These are the activations of a small neural network, seen along a few directions. Each row is one input.
Each table varies a few parts of the input and shows all the possible inputs, shuffled.
Descriptions start from the smaller parts, as in this example, which fits no table here: one of 4 places along a line, together with either a single point or one of 9 places along a line or (one of 3 separate values, together with one of 5 places around a ring).
Shared parts are said once, and a part with two or three values counts as separate values.

Other details of the inputs vary at random and push rows far along two fixed directions, the same in every table; ignore that.

Rows:
row 1: [ -4  21   8 -32  15 -15 -15  -5   0  50  12 -10  -8  20]
row 2: [  6   3  -4  -6  -9   4  -4  -7   0 -18 -12   9   2 -10]
row 3: [ -3  25  -1  17  11 -15   5 -19  -6  11  15   7  10  20]
row 4: [ -3  45  -1 -33  14 -25  -5 -26 -13  40  15  -4   3   8]
row 5: [  2 -22   9   0 -10  10 -17  20  15 -16 -14   9  -8  -3]
row 6: [-11 -11  -3 -35  18   8   7 -11  -3   7 -12 -22 -30 -14]
row 7: [-16 -24   5   3   0  11  22  -9  11 -16   1 -13 -18  -9]
row 8: [  1  16   3  46   3 -16   0 -22   3   3  49  14  24  29]
row 9: [  2   1 -14  -7  -6   3  -4   6  -4 -20 -15   7   3  -4]
row 10: [  0  14   1  12  -3  -7  -6 -11  -3  -7  15  10   9   6]
row 11: [  1  -8  -8   8  -6  -2   9  11 -10  -3   2  -4  10  -4]
row 12: [-15   6  -5 -20  30 -15   8 -27  -6  42  15 -27 -22  -1]
row 13: [  5 -27   9  -3  -9   6 -16  20  21 -13 -14  12  -6  -5]
row 14: [  8  -6   0   1 -17  21  -1  14   1 -30 -22   1  -2 -18]
row 15: [ 10  -4   0  42  -8   5   0  -7   7 -22  18  12  14  12]
row 16: [-3 14 -3 -2  6  3  0 -5 -6 -6  1 12  6  7]
row 17: [  0  -1  17  46   6 -13  -8  -9  18  17  44  10  14  34]
row 18: [ 11  -4  -3   0 -11  10  -3   2   5 -27 -18   8   0 -12]
row 19: [  1 -15   2   5  -3   6  -9  16  13 -11 -15   5  -3   4]
row 20: [  8   1  -8   9  -8   9   3   8  -1 -11 -10  -3   5  -6]
row 21: [  1 -10   3  -7 -12   8   2  12  -8 -19 -10  -2   5 -15]
row 22: [ -6  20  -2 -27  13 -14  -8   2  -4  42  -4 -11 -11  13]
row 23: [ -3  19  20  23  14 -28  -9 -21  15  45  45   4  10  29]
row 24: [  2  11   1 -41   0   3   2   8 -18   7 -17 -16  -9 -20]
row 25: [  6  13   9   6   4  -6   5 -11  -1  14  14  -5   8   0]
row 26: [  8 -13  -1  -9  -7  15   8  16  -7 -22 -12  -5   2 -13]
row 27: [  3   6 -13 -38   2   1   9  16 -20  12 -22 -18  -8 -16]
row 28: [  7   2  -3  -3 -11  11  -7   2  -2 -22 -17   3  -4 -10]
row 29: [  3   4 -11  14  -4  -2  -3  -8  -4  -9   3   7   8   4]
row 30: [  2  -8   4  -2 -12   7   4   7  -9 -11  -2   6  12 -10]
row 31: [  3 -26   2  42  -6  -2  -8  16  20  -5  14  14   5  15]
row 32: [  1  -2   3  48   0 -14  11 -11  -3  13  45   9  34  17]
row 33: [ -7 -39 -12  -2   5  16  11   7   5 -24 -23 -11 -27 -23]
row 34: [  0  33  -7 -22  15 -15   5  -9 -20  49   9 -22  -2   6]
row 35: [ -1  -2   4   6   7 -12 -13   4  10  24  13   1   1  16]
row 36: [  2 -22   9  -2 -12  15 -15  22  15 -25 -23   9  -9  -6]
row 37: [  2   7  -2   5  -8   2  -7  -9  -5 -13   1   7   3  -2]
row 38: [  1   4  -3 -49  -3   9   4   9 -20   7 -21  -7   3 -11]
row 39: [  1  21   3 -35   4   2  -2  -2 -16  18 -11 -17  -8 -11]
row 40: [  0   2 -14 -43  -4   4   6  16 -23  12 -26  -8   0 -15]
row 41: [  7   7 -10  15  -5   2   5   5  -4   2   0  -4   5   0]
row 42: [-17 -27  -2   0   1   9  21  -4  10 -16  -8 -15 -19 -15]
row 43: [ 0 -1 -3  9 -1 -7  7  1 -9  6 13 -6 16  1]
row 44: [  4 -10 -20 -10 -14  12  -2  19  -5 -35 -32  10  -3 -12]
row 45: [  9 -10 -11  46 -11   3   2   2   5 -23   8  12  11   6]
row 46: [  2  12   1  25  10 -18  11 -10  -8  26  37  -8  17  11]
row 47: [ -4  13 -12  13   6  -5   3  -2  -7   1   5  12   8   8]
row 48: [  3 -17  13  39  -1  -5 -13   3  21   6  33  13  10  25]
row 49: [ -6  20  11 -30  12 -19 -20  -5   0  51  13  -8 -10  13]
row 50: [  0  -8   3   3   4 -10 -15   9  12  22   9   2  -1  13]
row 51: [ -8  32 -12 -34  16  -9  -2  -8 -17  23 -10  -1  -1   2]
row 52: [  8  -7   4  -5  -5   3   8   8  -2 -11  -5  -2   4 -17]
row 53: [ -3  10   6 -38   7   2 -11   6   0  18 -17  -8 -13   7]
row 54: [  1  -2  -1  -3  -4  10  -1   4   3 -30 -20  19   3 -12]
row 55: [  9 -11  -8  43 -10   6   0   1   8 -29   5  12  13   4]
row 56: [ -7  25  12 -31  11 -12 -14  -6  -2  37   0  -9 -11  10]
row 57: [ 11   0   7  45  -9   1   5  -7  12 -13  21   9  18   2]
row 58: [  7  -3   1  -2  -4  15   4   8  -5 -12  -8  -6   2  -5]
row 59: [-20  -8   1  28  12 -14  26 -23   8  20  34 -16  -9   7]
row 60: [ 5  5 -2 14  3 -1  5 -1 -5  7  9 -7  8  3]
row 61: [  2 -20   3  44  -4  -4  -6  12  18  -4  15  13   7  17]
row 62: [  0  10  11  47  -1  -6   4 -16   4 -17  23  20  14  17]
row 63: [ -6  23  -5 -42   5   5  -7   0 -15   0 -26   3  -9 -11]
row 64: [  0   4  -4 -46  -2   6   3  10 -19   3 -20 -15  -2 -12]
row 65: [  7 -23   2 -11 -17  16   6  16  -2 -30 -23  11  11 -23]
row 66: [  0 -13   1  -5  -2   4 -12  17  11  -2 -15   3  -5   3]
row 67: [  0   9   1 -44   0  -3   3   2 -14  11 -15 -12   1 -17]
row 68: [  5 -34  -6  -6 -12  12 -14  36  14 -17 -29   7 -12  -7]
row 69: [  1   5 -11  -1  -3   5   5   6  -7 -20 -24   9  -3   0]
row 70: [  3   0  -1  -1  -5  14   3   4  -2 -35 -22  13  -1   1]
row 71: [  0   2  14  -1   5 -13 -14  -2  14  24  13   4   0  11]
row 72: [ -9 -31   2  -1   4  15   5  -4   8 -24 -11  -9 -26 -22]
row 73: [  4   3   4   0  -5   6   3  -2   3 -29 -21  16   1  -5]
row 74: [  3 -16  10  -9  -8  10 -10  16  17 -19 -26   8  -7  -7]
row 75: [ -3  41 -16 -26  12 -21  -3 -22 -22  46  10 -11  -2  11]
row 76: [ 12 -13   1  38 -16  19   5   9   9 -35   3   8  13   0]
row 77: [-16 -18  16  47   5 -10  24 -29  23  -1  41  -4  -2   4]
row 78: [ -9 -17   6   5  16  -3   9 -21  11   3  12 -10 -18 -11]
row 79: [  3  17  -4  -1   0  -3  -4 -16  -8   4  10   3   5   9]
row 80: [-24   6   7 -31  12  -5  16 -22  -2  23   3 -26 -27 -11]
Each input here is: one of 5 places along a line, together with either one of 2 separate values or one of 4 places along a line or one of 10 places along a line.
Question: The inputs of row 9 and row 44 match in every part but the place on the line of 5. If row 66 is changed in the same way as row 9 into row 44, which row does it become?
Answer: row 61
Question: The inputs of row 35 and row 31 match in every part but the place on the line of 5. If row 60 is changed in the same way as row 35 into row 31, which row does it become?
Answer: row 34
Question: A walk changes only the place on the line of 4. It starts at row 56 and steps to row 36. List the rest of the walk in order.
Answer: row 5, row 49
Question: Which other rows does row 57 become when the place on the line of 5 takes its other values? List them by row number.
Answer: row 14, row 20, row 41, row 76
Question: Which other rows does row 33 become when the choice among 2 separate values takes its other values? List them by row number.
Answer: row 59
Question: Which other rows does row 16 become when the place on the line of 10 takes its other values? List them by row number.
Answer: row 8, row 15, row 26, row 38, row 58, row 64, row 70, row 76, row 79
Question: Which other rows does row 7 become when the choice among 2 separate values takes its other values? List them by row number.
Answer: row 6

Rows:
row 81: [ 10  -2  -9 -33 -12  15 -14  23  -4 -12 -40  -3 -11 -16]
row 82: [ -7   6  -3 -10   8  -7   5 -15  -6  16  10 -11  -7  -2]
row 83: [  2  -1  -5   6  -9  10   0  -1  -1 -32 -13  13   3  -5]
row 84: [ -3  18 -10 -47   3  -8  -6   9 -17  27 -18  -7  -3  -2]
row 85: [  4  -8  -3   6 -12   8 -10  10   7 -31 -19  19   1  -2]
row 86: [ -3  -3   9  16   6  -7  -1 -10   6  11  26   1   5  11]
row 87: [10 15  6 17 -1 -8 -2 -8 -2 14 20 -2 13  5]
row 88: [ -2   4   9  15   5  -9   6 -11   4  13  21  -3   5   4]
row 89: [ -4  13  -3 -14  11  -4   2  -3  -5  19  -4  -9  -8   5]
row 90: [  1 -22   6  21  -8   7   5   4  11 -23   2   6   3 -10]
row 91: [ 8 18 -4 14  6 -9 -5 -8 -5 20 17 -3  8 11]
row 92: [-1  7 11 22  3 -7  7 -9  5 10 21 -1  8  9]
row 93: [ -5   5  -1   1   5  -4   6 -11  -3   8  10  -8  -4   2]
row 94: [-4 -2 -3  1 10 -8  1 -9  1 14  9 -5 -5  1]
row 95: [ -5   7   2  17   5  -6   8 -14   0   9  20  -5   2   9]
row 96: [ 13 -17  -4  44 -17  15   1   7   7 -39   4  10  12  -3]
row 97: [  0  -9   4 -18  -4  14  -2  14   2 -14 -22  -1  -9  -6]
row 98: [ -1  22  -2  10  10 -13  -3 -16  -4  13  15   9   8  14]
row 99: [  2 -11 -10   6 -11   9   7  11  -8 -24 -10   6   9  -7]
row 100: [  3 -33   7  37 -12   9   6   5  16 -34   6  11   6 -11]
row 101: [ -6   1   0  -3   7 -12  -4  -8   4  22  12  -4  -5   5]
row 102: [ -4   8   4  10   6 -12  -2  -7   5  22  17  -2   0  15]
row 103: [  3  -6 -16 -36  -6  12   1  23 -14 -14 -40   0  -4 -16]
row 104: [ -3 -11   9  26   3  -6   0  -9   9   3  28   5   7   9]
row 105: [ -2 -18  -4   7  -6  10   6   2   3 -23  -7  -1  -6 -11]
row 106: [ -6   5  -1 -18   7  -9  -5  -4   1  22   0  -7  -9   2]
row 107: [  4  -5  -7 -39 -11  12   3  22 -13 -15 -37  -1   0 -22]
row 108: [ -4   4  -2   0  12  -9   2 -10  -1  18  11  -6  -4   4]
row 109: [  0 -11   0 -37  -5  18  -4  18  -1 -16 -35  -5 -15 -14]
row 110: [ -6  20  -5 -41   8   1   4  -4 -13  18 -18 -18 -16  -5]
row 111: [  3 -31   8  36 -11  13   1  10  16 -34   5  13   6   0]
row 112: [  7  22   2 -26   4  -3 -11  -1 -11  24   0  -9   0   3]
row 113: [ -2   7  10  15   4  -8   6 -10   4  13  20  -3   6   6]
row 114: [ 0  7  3 10  2 -9  1 -1 -7 14 22  5 19 14]
row 115: [  1 -15  -4   9  -2  10   3  10   6 -19 -13   2  -5  -4]
row 116: [ -1 -13  -7 -14   0  10   1  11   1 -13 -24  -3 -12 -11]
row 117: [  0  19   5 -11   4  -6  -8  -9  -5   8   5   8   5   9]
row 118: [ -4  11   5  11   6 -11  -2  -6   5  22  16  -2   0  17]
row 119: [ -1  30   0 -49   5  -5  -5  -7 -14  16 -20  -3  -5  -8]
row 120: [  2 -31   2  40 -12   9  -1  12  20 -32   2  14   3   1]
Question: The inputs of row 89 and row 92 match in every part but one. If row 116 is changed in the same way as row 89 into row 92, which row does it become?
Answer: row 88
Question: Describe the family of inputs behind these rows.
Answer: one of 5 places around a ring, together with either one of 3 separate values or one of 5 places along a line
Question: Which other rows does row 93 become when the place on the line of 5 takes its other values? List them by row number.
Answer: row 82, row 95, row 105, row 110
Question: A walk changes only the place on the ring of 5. It starts at row 104 and steps to row 101. List the rest of the walk in order.
Answer: row 94, row 82, row 100
Question: Which other rows does row 86 become when the place on the line of 5 takes its other values? List them by row number.
Answer: row 97, row 104, row 109, row 111
Question: Which other rows does row 83 become when the choice among 3 separate values takes its other values? List them by row number.
Answer: row 96, row 99

Rows:
row 121: [  0 -35   5  12 -11  11   3   9  11 -30  -4   5   0 -17]
row 122: [-7 -5 17 12  4 -5 10 -7  5 10 22 -5  5  5]
row 123: [ -6 -18  -6   3  -1  10   5   9   7 -21 -18   3 -12  -2]
row 124: [-9  0 -2 18 10 -8  5 -9  5  9 14  1 -3 14]
row 125: [  3   5  16  44   0  -6  -4 -14  16  -2  30  12  11  20]
row 126: [  8 -16   1  37 -13   3  -5  13   7 -25   8  22  21   8]
row 127: [ -7  -6 -10   9   8  -7  -1  -8   4   3   6   2  -7   4]
row 128: [  6  -7   8  48  -5  -4  -9 -11  19 -15  26  17  10  10]
row 129: [  8 -19   5  29 -13  12 -10   5  18 -36  -5  17   1  -3]
row 130: [  7  -7 -10 -19  -6  10  -2  15  -5  -4 -23 -12  -9 -14]
row 131: [  7  -7 -11 -15  -5   7  -4  12  -4  -1 -18 -10  -8 -14]
row 132: [-10   2 -11 -40   8   3   0   5  -6   6 -29 -10 -22  -7]
row 133: [ -2  40   0 -11  16 -31  -9 -19 -14  58  33  -2  15  24]
row 134: [ -5 -13   8 -24  -2   8   6   7   0  -5 -14  -8  -8 -14]
row 135: [  0  32  -2 -10  12 -27 -10 -14 -12  47  26   1  15  19]
row 136: [ -5 -14   8 -29  -3  11   7  10   0  -7 -19  -9 -10 -16]
row 137: [  0  26  -1 -53   8  -5 -16  -8  -7  25 -20 -10 -18  -7]
row 138: [ 7 -9 -5  6 -6  7  0 10  0 -4 -6 -7 -1 -6]
row 139: [  0  25   2   3   8 -20  -6  -8  -8  34  25   5  17  21]
row 140: [-5 -8 14 18  3 -7  8 -9  6  8 26 -2  6  4]
row 141: [  1  18   3 -32   4  -1 -12  -5  -1  12 -14  -4 -13  -3]
row 142: [ -8  -3 -15 -51   5   8  -2  10  -7  -2 -42 -10 -27 -15]
row 143: [ -2   3  -1  -8  -4   7  21 -14 -15 -20  -1  -5   6 -19]
row 144: [ -6   0   6 -19   7  -7   2  -8  -2  19   8 -10  -4  -7]
row 145: [ -2  36   9  -8  16 -22 -11 -27  -1  44  26  -5  -1  17]
row 146: [ -7  -5 -15 -31   6   2  -3   3  -3   1 -25  -5 -20 -10]
row 147: [ -4  -3 -15  18  -3  11  19 -10 -10 -39  -9   8   2 -11]
row 148: [ -3 -18   7  -2  -3   4   4   2   5  -8   1  -2  -2 -11]
row 149: [  5  -5   4  22  -9   3  -2  14   3 -14   4  16  18  11]
row 150: [-6 -6 11 -6  3 -2  7 -4  2  9  9 -7 -1 -3]
row 151: [ 10 -27  -7  10 -16  21   1  24   5 -33 -24  -1  -3 -15]
row 152: [  2  32  -8 -43  -2   8   4 -14 -21 -11 -29  -6  -8 -19]
row 153: [ -4 -11  -2 -51  -1   7  -2   8  -5   0 -28 -12 -17 -27]
row 154: [ -5 -27  -4  21  -5  15   7  14  12 -35 -16   9  -7  -1]
row 155: [ 4  4  1 22  2 -5  4 -2  0 15 19 -8  6  9]
row 156: [  4  29 -18 -47   2   7  14  -5 -32   3 -28 -21  -6 -24]
row 157: [  6 -13   3  41  -7   7   7   9   8 -12  14   0  10   7]
row 158: [-12  19  -3   3  20 -21   3 -22  -2  38  25  -7  -5  19]
row 159: [  4  -2  -6 -39 -10  14  -8  28  -9 -15 -41   5  -2 -11]
row 160: [  4  -4  10  23  -5   6  -6  -1  14 -17   4  11   2   6]
row 161: [ 6 -4 -6 -2 -8  0 -9 12 -2 -8 -7 12 11  0]
row 162: [  4   1  -3  -4  -2   5   3   9  -3   6  -7 -12  -3  -3]
row 163: [  3   1  14  34  -2   1  -4  -7  15 -10  17  11   6  14]
row 164: [ -8   8  10 -13  11 -14   4 -15  -3  31  21 -11  -1   2]
row 165: [  9 -24  -2  23 -14  19   5  22   7 -30 -12   0   1  -7]
row 166: [  8 -14  -2  23 -12   4  -6  15   4 -22   0  19  17   4]
row 167: [ -7 -17  -6   2  -1  10   5  10   7 -21 -19   3 -12  -2]
row 168: [-7 -7 -9  7  7 -4  1 -5  4  1  2  1 -8  4]
row 169: [ 3  3  1 -7 -6  2 -4 15 -4 -4 -9  9 10  5]
row 170: [  2  19  -6 -10  10 -14  -2  -9 -10  39  14 -17  -1   4]
row 171: [  3   9  -3  -7   3  -3   1   2  -6  20   3 -14  -2   1]
row 172: [ 5 -1 -1 -2 -7  3 -5 15 -3 -8 -8 11 11  4]
row 173: [ 4  6  0  4 -3 -5 -6  7 -4  4  5 10 14 10]
row 174: [  6  -9  13  49  -7   2  -5  -6  19 -22  20  17  10  12]
row 175: [ -7  -9 -10  -2   5   0   1   0   3  -5  -9   1 -11  -1]
row 176: [ -4  38  14  -7  16 -18  -6 -23  -1  42  24  -7  -1  22]
row 177: [  7  14 -10   8 -11   4  12  -2 -18 -26  -5  14  22  -7]
row 178: [  5   4  -2  30   3 -11   1  -9   1  20  30  -6   9  11]
row 179: [  3   4  13  44   0  -7  -6 -15  16  -2  31  13  10  18]
row 180: [ -6  -3   7 -30   4   0   4  -1  -3  11  -6 -11  -9 -12]
Question: The inputs of row 146 and row 170 match in every part but one. If row 158 is changed in the same way as row 146 into row 170, which row does it become?
Answer: row 151
Question: The inputs of row 142 and row 126 match in every part but one. If row 124 is changed in the same way as row 142 into row 126, which row does it become?
Answer: row 172
Question: Describe the family of inputs behind these rows.
Answer: one of 5 separate values, together with either a single point or one of 11 places along a line
Question: Which other rows does row 174 become when the choice among 5 separate values takes its other values? List them by row number.
Answer: row 132, row 140, row 171, row 173
Question: Which other rows does row 166 become when the choice among 5 separate values takes its other values? List them by row number.
Answer: row 130, row 145, row 148, row 175
